Each row below holds a small network's activations on one input, seen along a few directions.
Each table varies a few parts of the input and shows all the possible inputs, shuffled.
Descriptions start from the smaller parts, as in this example, which fits no table here: values(2) and (point or ring(11) or (line(4) and ring(8))).
Shared parts are said once, and a part with two or three values counts as separate values.

Other details of the inputs shift rows strongly along three fixed directions, in all tables alike. That doesn't count.

Rows:
row 1: [ 16 -14   3   4 -11  -2  24  22  10 -13   7   1]
row 2: [-15  10   2   0   8 -10 -15 -19  -9 -11  -7   7]
row 3: [-10  13  -5  -9  -2  12 -16 -14 -13  27  -9  -7]
row 4: [ -2  11  -4  -8 -17  18   6 -17  -9  -7   6   1]
row 5: [ -5  13   9 -15 -17  30  22 -18 -19   8   3   3]
row 6: [ -2  11   0 -15 -34  20   8 -26 -13 -24  15   7]
row 7: [  4 -12  10   4  12  -6  21  26   7   7  -1   2]
row 8: [ 8  6  0 -5 -4 16  9 -1 -2 12  5 -3]
row 9: [-20  17 -13  -5  18   0 -36 -16 -10  32 -14  -7]
row 10: [ 2  2 -4  2  5  4 -3  1 -1  7  1  0]
row 11: [ -1   2   7  -1   3   3  11   1 -10  18  -6   1]
row 12: [ 17 -15   4  -2 -10  10  31  19  12  -4  11  -1]
row 13: [-11  -7   5   8   6 -21  -4  -6   7 -50   1  10]
row 14: [  1  -9  -2  -4 -10  -1  12  -3   8 -41  14   4]
row 15: [ 13 -19   6  -3 -14  -4  21  20  10 -15  10   1]
row 16: [-13  17  -7   2  11  -5 -36 -21  -7  12  -9  -5]
row 17: [  4 -15  -3  10  19 -20  -5  26  16   1  -8  -5]
row 18: [-12   8  -7   3  -2  -3 -21 -23  -4 -18   3   2]
row 19: [ -9   7  -3  -8 -16   5 -13 -30  -3 -29   7   5]
row 20: [ -8  18  -7   1  13   4 -26 -15  -7  23 -11  -7]
row 21: [ 11 -11   1   3  -3   2  17  26   5  22   2  -5]
row 22: [-12  13  -6   0   1   0 -24 -25  -4  -7   1  -2]
row 23: [-12  -5 -10  13  27 -28 -32   4  17  -6  -7  -1]
row 24: [ 6  5  1  0  1  1 -6  0  0  6 -3 -1]
row 25: [-10   9  -7  -3  -5   4 -14 -27   0 -26   2   2]
row 26: [  8  -1   2  -9 -16  22  18   0  -3  21   6  -5]
row 27: [  9 -17   0  14  18 -16   1  33  13  19   0  -3]
row 28: [ -9  -2 -11  12  18 -23 -21   2  12 -23  -3   4]
row 29: [  6 -18   1   6   9 -13   6  28  13   9  -1  -7]
row 30: [ 6  0  2  2  6 -4 -7 11  2 23 -4 -5]
row 31: [ 14 -18   3   3 -10   0  28  27  11  -5  15   1]
row 32: [ 4  5  0 -5 -4 14  5  0 -4 23  6 -5]
row 33: [ -7  11  -5   1  -3   2 -18 -23  -7 -17  -1   3]
row 34: [  2  -8  10   2  -6  -7  21   1   1 -24   6   7]
row 35: [  6 -12   1   6  -6 -10   8  15   9 -12   6   1]
row 36: [ -1  -9   8   2 -10  -8  22  -7   4 -45  12  10]
row 37: [ -9  16  -5  -1   7   3 -29 -14 -13  29 -11  -2]
row 38: [ -4  10   5  -5   6  12   8  -3 -16  38  -9  -2]
row 39: [  1   0   9 -10 -19  17  32 -12 -10 -16  15   8]
row 40: [  8  -1   2 -11 -19  18  19  -2  -5  -1   4  -3]
row 41: [ 12  12   2 -14  -4  31   9   7 -14  70 -14 -10]
row 42: [ -1  -1  -4   6   4 -16 -11   4   7 -20  -3   4]
row 43: [ -2  -6  -6  17  22 -23 -21  10  11 -10  -7   0]
row 44: [  0  13  -1  -9 -17  18  -3 -24 -13 -10   4   5]
row 45: [ -4 -14   4  13  21 -30   3  15  13 -21   0   6]
row 46: [  7  -9  -2  12  26 -16 -12  28  13  33 -19  -9]
row 47: [  4  -6  11  -2  -6  -4  20   3  -1 -17   4   9]
row 48: [-10  -6  -8  14  22 -29 -33   2  14  -7 -11  -2]
row 49: [ 4 -3  1  3 -6  1  1  2 -1  1  4  0]
row 50: [-13  13   5  -8  -3   5  -5 -22 -13 -13  -4   8]
row 51: [ 18  -6   5   6   9   0   9  29   6  37  -8 -10]
row 52: [ 13   0   5 -16 -20  24  24   5  -8  14   3  -2]
Description of these inputs: line(4) and (values(3) or (values(2) and ring(5))).
Q: Changing only the line(4) part turns row 21 into row 31. The same change can be made to row 17. Which row results?
A: row 14
Q: Changing only the line(4) part turns row 13 into row 5. The same change can be made to row 34. Which row results?
A: row 36
Q: Which other rows does row 43 become when the values(2) part takes its other values? List them by row number.
A: row 18
Q: A walk changes only the line(4) part. It starts at row 2 and steps to row 11. List the rest of the walk in order.
A: row 38, row 39
Q: A walk changes only the ring(5) part. It starts at row 41 and steps to row 52. List the rest of the walk in order.
A: row 42, row 44, row 24
Q: Which other rows does row 20 become when the values(2) part takes its other values? List them by row number.
A: row 22

Rows:
row 53: [-23 -16  -4  -7  19 -36  14  32  11  19  -4   7]
row 54: [-23  37 -35   0   1   9 -59 -63  -3 -53  -5 -14]
row 55: [-11  -5   1   4  38  -3 -14  -2  17  49 -34 -14]
row 56: [-25   8 -17 -21  10   5   2 -13 -15 -17  -6  16]
row 57: [  7 -29   4   2 -40   1   1  -9  11 -46  36 -12]
row 58: [ 42   1  22  19  10  32  60  50  -2  61  -5 -19]
row 59: [-10  -3  15  33  34 -34 -37  -4  -6  20  -4  -9]
row 60: [ 20  21 -12 -18  -4  46  11  19  -2  46   5 -19]
row 61: [ -9  19  19 -32   2  -3 -26  -3 -26  48 -63  -4]
row 62: [ -2 -49  23  13  28 -32  18  53  22  31  -5 -19]
row 63: [-10   6   3  20 -15 -14  13 -13 -14  -5   8   7]
row 64: [-12  -5 -34  12  13 -31 -48   4  14 -61   7  17]
row 65: [  8 -23  -1   5  19 -22 -30  42  17  41  11 -14]
row 66: [  5  24 -15 -16 -38  53 -18 -61  -4  10   4 -11]
row 67: [ 39  -8  42  -1 -45 -15  32  15  -4 -59  -6  21]
row 68: [-43 -19  -7  10   6 -46  -6  -6  16 -49  -5   4]
row 69: [-14  16  -7 -12  53  -2 -10  17   7  40 -27 -11]
row 70: [-15  41  -7   3  17  -6 -52 -80  -6 -43   4  23]
row 71: [-14  42   4 -24 -48  40  23 -52 -46   8  27  22]
row 72: [  7  -3  -1  33  16  -8   8  20 -10   9 -11   8]
row 73: [ -6  44 -23 -23   5  40 -61 -47  -9  71 -13  -9]
row 74: [  5 -28 -10   7 -51  -7  28  13  16 -45  30  -2]
row 75: [ 16 -20   8 -11 -11  47  74  49 -19  74 -13  -9]
row 76: [  0 -22   2  -8  19 -23   7  -8  34 -55   6  16]
row 77: [ -9   2 -10  38  61 -48 -42  32   2   1 -17  19]
row 78: [ 12 -45  30 -22 -23   4  63  30  13 -24  39   5]
row 79: [-10  -8  14  32  58 -61 -51  20   9  10   3   6]
row 80: [ 14  36   4 -46 -71  41 -22 -48 -38  -3 -20  -1]
row 81: [-11  18  -7 -12  29  25   8  -5  -9  50 -31 -24]
row 82: [ 37   0  21   6 -29  38  51 -21  -3   1  17   3]
row 83: [ 17  25  13  -3  -8  32  36  -7  -7 -29  21   8]
row 84: [ 14 -25 -20  14 -25   4  13  17   9 -50  14   0]
row 85: [  6 -30 -14   3 -30 -28  15  31  27 -49  36  12]
Q: Describe the family of inputs behind these rows.
A: values(3) and (point or (values(2) and ring(5)))
Q: Changing only the values(3) part turns row 63 into row 74. The same change can be made to row 83. Which row results?
A: row 60
Q: Which other rows agree with row 68 in the values(3) part? List them by row number.
A: row 53, row 55, row 56, row 61, row 62, row 69, row 75, row 76, row 78, row 81

Rows:
row 86: [ -3  16  -9 -22 -35  45  11 -41 -11 -10  25  -1]
row 87: [ -6  20  -1   1  12   8 -20 -20 -12  18 -12  -4]
row 88: [ 11  -8   9 -11 -31  24  51   3  -9 -23  26   7]
row 89: [-11 -13  -1   7 -10 -24   8 -14  11 -88  24  19]
row 90: [ 9 -9  8 10  7 -8 11 22  4 13  2 -3]
row 91: [ 30  -9   2  -8 -49  29  35   4   1 -20  25   1]
row 92: [  8 -15  -7   1   6   0   6  21  18  14   8  -8]
row 93: [14 -7 10  6  8 -6  8 25  3 11 -3  1]
row 94: [ -7  17   0  -3   8   4 -20 -21 -10  20 -15  -2]
row 95: [ -8  19   1 -16 -29  40  21 -40 -24 -13  16   4]
row 96: [-13  22  -6  -3  15   9 -15 -15 -13  17 -14  -1]
row 97: [ 10 -13  -7   5   9   3   6  23  17  12  10 -11]
row 98: [  5 -10   5  -1   8  -5  16  25   6   9 -10  -2]
row 99: [ -1  17   8 -23 -36  36  15 -42 -22 -13   7   1]
row 100: [  3 -14   4   6   9  -7  17  20   7  13  -2   0]
row 101: [ 17 -14  -3   3 -10  -4  -2  27  11  12  -4  -9]
row 102: [-15  10 -15 -11   6  11 -26 -17  -1  22  -4 -11]
row 103: [  8 -13  -9  12 -23 -16 -10  -9  19 -89  23   8]
row 104: [-20  12  -4  -5   9   4 -16 -18 -13  20 -14  -3]
row 105: [-14  20  -6  -7  11   5 -15 -17 -11  18 -16   1]
row 106: [16 -9  9  9  9 -6 13 19  8 12 -4 -2]
row 107: [14 -8 10  5  7 -8  9 23  4 13 -4  3]
row 108: [ 13 -10  11   2   4  -9   9  23   4  13  -5   3]
row 109: [  9 -10   8   9   5 -10  11  21   5  15   2   0]
row 110: [ 11 -12  12  -1   3  -9   8  25   3  12  -8   0]
row 111: [-34  17 -17  15  37 -40 -59 -32   7 -49 -17  11]
row 112: [-20  15  -6  -7   9   1 -16 -16 -16  22  -9   2]
row 113: [-22  13  -5  -9   8   1 -17 -14 -17  21 -12  -1]
row 114: [-14 -16  -2  25  26 -57 -33   5  24 -52  -2   8]
row 115: [  5 -12   4   9  11  -6  17  20   7  13   0   0]
row 116: [-16  14   0  -5   3   0 -21 -17 -14  22 -11  -4]
row 117: [ 20 -12  -4   6  -8  -4  -1  26  12  13  -1  -6]
Q: Changing only one part turns row 100 into row 95. The same change can be made to row 117. Which row results?
A: row 103
Q: Describe the family of inputs behind these rows.
A: line(4) and (values(2) or ring(6))
Q: Which other rows does row 86 become when the values(2) part takes its other values? List them by row number.
A: row 91
Q: Which other rows does row 94 become when the ring(6) part takes its other values? List them by row number.
A: row 100, row 105, row 108, row 112, row 114
Q: Which other rows agree with row 102 in the line(4) part? List them by row number.
A: row 98, row 99, row 101, row 104, row 110, row 113, row 116
